A small network was trained on made-up records. Each row is its average activation on records with the value named, seen along a few directions.
Related values have similar rows: they may be neighbours, one step apart, or belong to one group.
(in the rows, 500 means zero)
Strong random noise was added to every row along 11 fixed directions; ignore it. To show where, here is one row again and again, with new noise each time:
[616 588 651 575 614 351 531 683 503 451 781 415 559 462 496 266 345 542
 630 636 512 679 465 649 442 354]
[473 630 152 462 562 522 555 510 739 502 708 447 644 535 634 441 606 635
 377 750 539 729 411 473 324 510]
[605 341 574 908 532 319 581 401 541 441 433 589 523 482 637 521 578 302
 505 580 689 389 587 524 547 428]
[399 444 438 234 447 585 477 579 284 570 570 536 325 424 337 362 449 440
 674 435 366 338 660 456 476 621]
[421 756 677 585 490 559 390 603 580 703 569 436 650 494 746 771 436 586
 724 543 268 680 192 507 388 453]
[577 596 766 763 500 357 564 436 367 515 475 162 370 351 568 563 400 375
 266 361 581 789 432 609 438 203]
[490 445 702 481 710 195 332 643 516 209 533 637 408 818 464 596 416 625
 700 634 518 583 465 605 572 516]
[470 773 439 429 493 673 546 398 543 662 934 126 597 189 478 322 487 764
 196 519 503 793 489 335 269 393]
[728 443 756 571 407 586 566 368 569 571 246 319 439 422 415 538 592 569
 294 313 555 608 260 591 692 426]
[556 472 510 527 554 376 586 442 530 573 238 368 616 484 624 596 612 308
 462 576 677 604 503 638 496 393]
[647 355 346 490 414 523 671 490 564 631 288 555 508 484 558 338 648 242
 515 526 525 412 480 694 565 516]
[566 384 489 650 552 284 591 648 374 417 174 537 389 582 593 572 457  95
 711 537 570 536 497 744 546 390]
[449 779 517 708 816 379 424 563 598 439 556 408 812 452 793 655 480 388
 769 733 530 810 450 495 352 390]


G, 14 values:
g1: [352 585  92 614 585 531 555 312 414 470 388 524 557 350 698 586 544  65
 540 566 619 442 793 396 432 550]
g3: [538 709 554 680 524 598 400 446 425 518 394 396 484 403 598 532 457 244
 503 264 263 753 272 562 502 376]
g10: [612 530 521 692 313 574 560 348 524 721 436 523 561 349 668 466 544 388
 418 377 476 415 404 537 565 482]
g4: [437 783 617 332 480 635 504 461 389 816 700 160 599 215 595 387 461 456
 450 372 270 703 481 528 329 375]
g2: [656 434 477 248 472 695 481 393 499 360 390 600 311 561 387 190 618 496
 300 238 277 403 528 585 706 629]
g6: [457 623 427 517 633 557 493 495 634 428 301 550 609 518 644 627 573 359
 582 437 534 639 397 545 486 483]
g9: [448 522 527 445 448 647 424 748 365 407 692 547 223 456 247 296 228 598
 554 325 254 491 459 479 433 522]
g13: [541 554 650 440 833 391 479 648 447 321 634 450 831 409 374 190 443 566
 693 690 682 562 718 438 502 447]
g7: [527 545 694 782 409 539 518 511 586 471 764 558 433 472 494 511 401 751
 285 411 456 564 290 373 552 443]
g12: [664 407 378 434 448 880 598 489 544 352 472 454 641 283  99 339 504 904
 360 483 787 413 555 226 678 587]
g14: [537 641 404 397 623 641 488 669 583 353 593 500 618 511 437 488 440 624
 719 579 414 621 472 381 502 599]
g11: [431 724 698 420 561 505 406 341 474 787 396 312 577 466 683 639 529 317
 481 367 290 595 516 633 418 396]
g8: [392 404 132 354 568 388 430 394 583 320 175 711 497 833 579 627 609 279
 499 569 470 427 513 589 529 630]
g5: [739 417 278 527 413 582 829 663 591 533 170 377 648 439 398 466 474 349
 468 540 705 544 424 723 585 382]
A value of G combines one of 2 hidden first parts with one of 7 second parts; all combinations occur once.
g13 and g14 share the first part; g13 and g9 share the second. Which value has the first part of g9 and the second part of g14? -> g5
g7 and g4 share the first part; g7 and g6 share the second. Which value has the first part of g6 and the second part of g4? -> g11
g2 and g3 share the first part; g2 and g12 share the second. Which value has the first part of g12 and the second part of g3? -> g8

L, 14 values:
l14: [676 252 643 622 544 368 617 473 654 455 459 722 427 656 571 262 617 318
 387 504 523 314 630 736 619 494]
l1: [518 274 359 556 407 527 540 471 383 506 316 567 445 468 325 548 510 383
 550 542 650 230 608 467 563 584]
l4: [478 705 895 571 748 559 182 368 592 282 375 368 407 518 422 860 518 744
 473 240 296 821 219 305 666 555]
l6: [565 580 363 765 569 425 497 487 435 357 500 560 316 502 697 447 437 161
 648 472 323 524 524 613 493 443]
l3: [434 330 484 542 422 353 547 490 432 620 563 576 578 531 593 476 632 445
 492 654 636 300 694 472 443 508]
l2: [358 392 177 239 705 280 494 576 480 313 781 536 554 593 415 431 500 674
 606 920 759 455 803 365 310 596]
l7: [530 463 341 374 592 651 538 514 620 422 398 594 577 554 382 402 577 597
 464 551 518 471 429 414 568 608]
l5: [360 772 402 819 471 801 397 261 434 502 930 529 299 265 549 446 402 488
 439 218 167 546 473 197 407 593]
l11: [411 371 483 303 512 490 403 401 505 349 452 598 637 565 335 651 553 772
 532 635 723 287 697 296 603 614]
l9: [687 300 361 752 215 525 680 548 559 569 695 667 219 482 519 236 501 571
 259 425 501 379 369 534 511 505]
l8: [616 525 610 595 346 725 543 512 396 449 470 464 376 315 222 395 410 608
 451 230 527 506 362 510 706 423]
l12: [312 713 390 374 478 556 431 356 516 612 641 428 548 456 695 498 534 450
 413 435 290 594 522 437 395 549]
l10: [504 376 575 599 344 546 497 705 464 500 173 600 469 589 494 701 429 405
 725 466 479 396 331 543 555 557]
l13: [693 340 233 414 237 914 774 455 580 747 559 568 497 245 285 108 653 496
 374 360 431 201 613 353 525 653]
A value of L combines one of 2 hidden first parts with one of 7 second parts; all combinations occur once.
l6 and l10 share the first part; l6 and l1 share the second. Which value has the first part of l1 and the second part of l10? -> l7
l12 and l11 share the first part; l12 and l5 share the second. Which value has the first part of l5 and the second part of l11? -> l8
l3 and l4 share the first part; l3 and l9 share the second. Which value has the first part of l9 and the second part of l4? -> l2
